Each row below holds a small network's activations on one record, seen along a few directions.
Each row is followed by the record's values for the fields ZOVA, ZOGE, NINI, TOSA, DEGA, MON.
A field that a record lacks is left out.
Other fields move the rows too, some of them a lot.
(in the rows, 500 means zero)
Strong random noise was added to every row along 19 fixed directions; ignore it. To show where, here is one row again and again, with new noise each time:
[453 420 199 533 293 243 423 434 630 612 407 656 347 581 663 319 323 816
 790 388 614 658 258 241 575 589 588 735 625 577 277 286 299 494 675 618]
[485 372 287 529 637 536 494 530 509 625 340 375 461 357 658 692 391 491
 676 698 663 575 409 463 292 630 476 485 511 675 728 706 789 473 480 229]
[381 491 482 412 354 413 700 417 331 480 576 528 407 543 475 356 349 729
 771 374 597 579 240 525 542 344 506 621 400 690 610 896 614 467 388 523]
[466 397 348 597 551 697 563 335 467 546 436 604 460 276 496 710 595 680
 747 669 555 608 518 478 484 418 512 453 755 545 453 794 623 460 505 414]
[405 584 677 371 457 262 473 625 269 508 613 458 540 684 372 397 355 515
 474 173 415 535 543 555 607 420 619 416 288 603 618 462 523 691 626 674]
[579 572 469 440 753 395 537 450 435 724 362 600 365 467 531 496 568 393
 496 481 512 379 558 444 340 602 441 470 359 469 729 661 549 581 549 474]
[370 382 367 523 433 319 533 365 627 577 495 297 505 477 327 320 260 790
 651 424 532 457 412 195 481 514 432 594 377 592 511 719 562 489 467 290]
[561 681 450 538 795 476 638 395 433 489 320 787 335 555 631 465 515 716
 604 410 334 517 683 219 463 719 656 448 534 561 479 420 405 455 457 596]
[803 507 431 449 713 709 443 644 398 764 482 677 551 478 812 637 694 427
 663 532 563 584 494 577 497 717 672 469 552 645 611 433 719 769 717 524]
[668 365 514 343 537 541 559 631 430 662 472 373 404 546 548 381 380 429
 524 539 520 448 396 445 454 598 576 524 489 553 573 507 709 452 527 465]
[497 447 708 657 560 680 740 447 570 427 619 681 759 449 450 323 506 568
 520 613 550 864 511 419 504 402 911 500 542 426 509 452 596 839 497 344]
[356 548 291 440 476 682 679 527 378 193 373 478 413 564 543 410 541 527
 598 534 333 483 536 573 454 431 422 507 495 542 408 749 557 465 434 493]
[517 556 384 566 392 528 461 481 583 594 695 407 692 440 583 690 529 642
 740 343 585 593 429 516 612 482 329 544 575 684 516 634 524 580 542 576]
[446 520 598 347 581 434 695 472 645 189 659 385 414 556 375 555 382 369
 374 677 492 447 803 433 574 460 606 448 514 548 328 610 202 339 536 569]
[449 292 523 396 462 375 475 585 476 704 455 605 431 549 368 562 361 196
 574 491 405 569 676 317 449 521 617 443 433 520 476 422 594 590 444 589]
[727 482 549 418 750 737 579 576 506 472 530 695 558 451 527 446 694 439
 643 610 319 448 671 409 513 678 580 499 402 477 475 630 590 672 514 280]
[454 645 699 472 646 208 496 462 764 315 600 410 558 528 294 465 498 368
 403 355 478 519 612 451 483 428 409 511 334 444 753 757 434 619 587 386]
[515 572 502 440 616 271 204 536 389 361 348 530 338 496 392 561 682 585
 620 397 545 399 408 702 446 350 392 524 443 565 575 739 638 395 459 386]
[638 395 478 484 463 638 546 435 690 595 459 525 381 497 615 460 518 360
 382 599 334 481 411 425 589 664 192 517 626 163 511 397 489 560 731 537]
[675 397 443 434 398 490 510 725 446 737 506 541 501 299 437 278 496 520
 720 429 509 480 404 414 416 494 521 647 677 348 439 445 328 353 661 484]
[359 312 647 627 524 496 385 389 473 242  75 810 256 541 376 295 483 674
 446 624 475 544 490 382 386 629 501 493  69 604 645 621 762 450 310 279]

[536 646 458 538 511 521 567 596 236 520 228 634 364 455 543 231 620 696
 506 387 775 464 422 621 244 406 726 576 452 759 604 594 442 253 447 727]  (ZOVA pired; DEGA pigo; MON mifab)
[507 665 619 599 501 477 681 433 724 490 616 430 592 398 472 518 516 344
 352 458 572 544 537 472 407 404 429 537 655 378 617 503 296 330 377 606]  (ZOVA dasu; ZOGE tumeb; NINI lir; TOSA gabir)
[608 376 397 454 539 563 242 644 550 265 445 276 514 570 475 432 530 565
 352 692 327 285 610 490 603 642 450 475 500 323  97 130 420 453 640 262]  (ZOVA sovun; ZOGE bodu; NINI fav; TOSA gabir)
[564 571 269 603 662 792 556 465 621 491 294 267 570 394 604 503 756 358
 266 623 573 404 596 626 292 482 495 431 621 411 629 654 698 616 687 423]  (ZOVA dasu; ZOGE tumeb; NINI lir; TOSA gabir)
[372 507 354 347 375 415 535 494 462 227 518 455 288 536 615 600 414 609
 630 475 577 559 466 682 672 461 471 514 488 670 573 842 427 513 933 617]  (ZOVA sovun; NINI nudo)
[272 625 279 402 705 297 751 343 319 607 443 366 363 701 606 662 284 276
 332 535 443 452 683 434 389 439 646 318 530 437 466 408 479 620 418 676]  (ZOVA sovun; DEGA pigo; MON mev)
[577 610 391 588 748 359 465 443 548 730 434 445 549 494 622 705 471 491
 497 473 616 480 593 332 350 648 567 447 546 613 593 378 525 478 405 515]  (ZOVA sovun; DEGA luz; MON mev)
[449 350 128 505 520 763 471 317 462 621 423 427 500 626 655 483 478 804
 572 604 349 354 624 292 679 770 496 421 310 665 204 438 690 862 658 412]  (ZOVA pipo; NINI nudo)
[273 304 305 415 340 464 569 614  91 805 318 494 430 496 403 197 274 433
 507 451 258 346 398 433 359 537 399 463 287 206 524 372 541 618 541 378]  (ZOVA pipo; DEGA fuzu; MON mev)
[412 525 533 511 646 542 652 206 420 396 504 314 323 475 539 622 342 772
 262 728 575 375 421 546 585 552 410 344 591 449 612 659 488 293 601 409]  (ZOVA pired; DEGA fuzu; MON mev)
[784 647 420 384 486 559 549 625 625 548 601 285 567 728 724 343 517 479
 477 261 395 390 340 447 589 692 352 632 525 552 547 417 591 532 574 648]  (ZOVA sovun; ZOGE tumeb; NINI fav; TOSA gabir)
[627 355 568 695 447 511 428 397 763 892 422 539 589 374 458 334 456 598
 496 407 499 598 364 174 462 636 487 578 583 321 622 306 642 609 542 409]  (ZOVA dasu; ZOGE tumeb; NINI fav; TOSA gabir)
[553 694 351 320 487 165 413 321 636 459 779 356 374 687 579 557 563 564
 469 491 669 292 409 630 740 336 422 649 639 455  98 410  64 475 634 712]  (ZOVA pipo; ZOGE bodu; NINI fav; TOSA gabir)
[558 522 369 642 232 624 368 484 462 654 531 782 633 457 702 379 704 674
 643 370 544 497 195 629 609 608 135 681 335 417 496 409 373 673 613 563]  (ZOVA pired; DEGA luz; MON mev)
[632 280 575 503 347 491 359 520 844 548 611 376 585 545 551 364 430 505
 461 715 798 588 211 497 558 592 474 700 400 615 479 436 555 593 576 332]  (ZOVA bisi; DEGA luz; MON mifab)
[361 566 355 524 560 214  40 581 331 571 380 409 591 631 379 612 548 639
 577 217 333 409 575 533 520 488 388 393 321 593 445 355 649 769 546 427]  (ZOVA bisi; ZOGE tumeb; NINI fav; TOSA giru)
[445 479 663 500 571 430 471 543 164 466 470 445 457 488 484 402 370 690
 350 631 566 599 239 741 493 347 747 406 671 298 561 294 572 499 627 330]  (ZOVA pired; ZOGE tumeb; NINI fav; TOSA gabir)
[451 554 379 493 690 509 630 340 415 476 483 379 432 579 615 592 467 494
 364 773 616 535 383 601 431 347 716 443 822 397 356 404 548 480 399 447]  (ZOVA pired; DEGA luz; MON mev)
[439 524  96 388 455 449 376 446 410 519 574 331 480 660 689 693 495 607
 694 387 343 429 407 569 720 481 362 482 646 479 266 495 605 721 688 521]  (ZOVA sovun; DEGA pigo; MON mev)
[704 480 766 577 477 528 478 493 610 453 462 737 450 587 615 199 548 653
 500 498 645 674 159 486 527 526 713 684 451 524 530 297 659 472 276 427]  (ZOVA dasu; DEGA pigo; MON mifab)
[648 688 429 459 745 294 709 396 490 671 649 583 497 524 663 297 410 761
 798 444 454 503 262 275 480 541 590 694 568 349 391 411 385 564 259 260]  (ZOVA pipo; ZOGE bodu; NINI lir; TOSA giru)
[795 267 722 373 443 563 390 433 648 832 682 404 490 499 338 581 623 284
 489 572 737 385 430 522 569 369 593 563 519 660 464 653 845 444 272 568]  (ZOVA dasu; ZOGE tumeb; NINI lir; TOSA gabir)
[440 447 515 693 321 741 630 365 698 253 309 512 429 515 532 477 469 688
 473 365 413 783 474 377 582 512 461 463 685 579 669 662 781 456 637 706]  (ZOVA sovun; NINI nudo)
[458 632 667 632 657 490 403 533 591 340 373 396 506 505 582 713 437 495
 431 390 350 569 521 475 434 673 254 363 437 572 816 458 739 339 260 398]  (ZOVA pipo; DEGA luz; MON mev)
[588 448 305 585 847 522 414 364 641 611 430 373 575 355 554 693 542 678
 644 730 689 462 541 330 363 624 656 482 554 696 539 691 744 540 426  84]  (ZOVA pired; DEGA pigo; MON mev)
[601 320 694 279 550 593 537 562 399 450 413 497 299 587 245 330 527 290
 411 571 291 374 569 488 497 399 588 450 474 410 473 674 785 454 401 458]  (ZOVA pired; ZOGE bodu; NINI lir; TOSA giru)
[413 443 712 623 524 493 496 460 391 664 537 205 630 277 275 584 372 541
 253 590 644 432 505 579 371 369 451 338 506 400 700 504 555 348 414 359]  (ZOVA dasu; ZOGE tumeb; NINI fav; TOSA gabir)
[405 398 745 670 221 690 456 591 644 271 625 586 716 569 624 842 417 239
 293 541 549 812 683 617 663 628 452 350 345 687 620 239 542 578 519 772]  (ZOVA sovun; ZOGE tumeb; NINI lir; TOSA gabir)
[474 681 628 387 490 530 674 574 474 262 664 298 513 695 525 520 373 465
 322 305 328 534 672 532 678 492 569 367 579 581 513 428 428 486 650 804]  (ZOVA pired; NINI nudo)
[624 399 567 552 521 452 462 509 717 651 252 672 292 430 669 485 536 180
 365 644 740 640 330 525 289 598 504 593 488 421 835 448 633 476 581 519]  (ZOVA dasu; NINI nudo)
[473 498 496 513 557 537 398 379 590 255 364 620 349 460 347 459 659 627
 561 527 287 384 507 451 541 450 327 532 537 364 394 715 530 362 359 299]  (ZOVA dasu; DEGA luz; MON mifab)

Here are new rows. What are their fields?
[401 393 528 734 208 675 513 371 690 545 468 584 656 576 530 388 445 715
 685 344 511 804 272 322 559 496 484 622 481 737 527 503 850 618 193 566]  (ZOVA pipo; ZOGE tumeb; NINI fav; TOSA gabir)
[591 550 725 413 607 298 677 277 517 668 575 667 230 555 593 550 360 524
 556 504 538 635 164 476 573 488 395 547 672 364 774 661 560 436 456 579]  (ZOVA bisi; DEGA luz; MON mifab)
[379 441 861 630 212 356 479 560 713 467 608 392 579 408 399 479 190 507
 372 357 518 644 374 432 552 603 117 512 304 460 829 424 361 309 491 543]  (ZOVA pipo; DEGA luz; MON mifab)
[730 319 486 300 440 629 435 706 548 571 625 335 595 555 456 378 496 342
 541 475 321 246 548 410 595 724 357 561 241 506 487 566 666 569 563 313]  (ZOVA sovun; ZOGE tumeb; NINI lir; TOSA gabir)
[580 439 490 393 715 708 611 413 478 644 463 376 452 403 356 579 660 268
 429 715 413 301 623 547 372 427 366 405 533 404 574 887 730 559 415 358]  (ZOVA bisi; ZOGE tumeb; NINI fav; TOSA giru)
[639 678 611 495 645 483 644 356 405 606 570 507 492 474 373 472 708 589
 446 340 703 520 567 590 492 159 881 457 801 538 483 679 525 482 552 800]  (ZOVA sovun; DEGA pigo; MON mev)
[499 448 466 520 675 588 558 334 570 260 481 513 416 450 545 440 495 779
 383 834 492 548 561 498 646 540 717 435 660 292 293 456 331 661 926 275]  (ZOVA sovun; ZOGE tumeb; NINI fav; TOSA giru)
[476 525 406 559 509 402 348 176 738 526 452 591 424 603 483 570 699 592
 465 515 788 405 513 481 551 470 438 587 283 803 466 772 545 621 465 621]  (ZOVA pired; DEGA pigo; MON mev)
[664 649 549 532 461 531 556 379 582 624 410 522 390 665 615 377 609 479
 256 318 601 416 388 488 499 545 407 556 544 544 604 431 504 394 503 916]  (ZOVA pired; DEGA luz; MON mev)
[699 451 542 286 550 462 469 596 556 510 471 570 262 537 497 532 549 280
 624 519 317 369 433 474 508 575 257 582 588 397 505 642 535 277 395 502]  (ZOVA bisi; DEGA luz; MON mifab)
[328 544 422 787 269 503  85 621 443 353 443 525 690 310 614 746 587 770
 569 352 518 670 367 777 610 495 206 432 574 424 539 242 402 520 768 447]  (ZOVA dasu; DEGA luz; MON mev)
[711 513 702 608 450 510  83 403 615 530 626 712 602 410 283 657 930 647
 560 393 546 378 557 622 708 363 292 528 505 503 249 482 431 471 392 586]  (ZOVA pired; DEGA pigo; MON mifab)
[479 377 496 426 420 702 450 760 402 475 374 570 515 473 606 479 558 232
 539 556 512 587 509 689 402 579 580 490 306 658 722 601 750 658 624 440]  (ZOVA dasu; ZOGE tumeb; NINI lir; TOSA gabir)
[450 263 296 547 291 407 449 574 710 737 388 342 519 296 372 467 390 365
 599 596 815 577 421 376 246 396 585 655 687 609 556 638 498 316 559 479]  (ZOVA pired; ZOGE tumeb; NINI fav; TOSA gabir)
[531 810 544 717 678 474 518 298 624 421 359 616 458 494 667 650 613 656
 263 390 634 424 610 447 429 742 295 429 392 656 797 520 308 289 506 719]  (ZOVA pired; DEGA fuzu; MON mev)
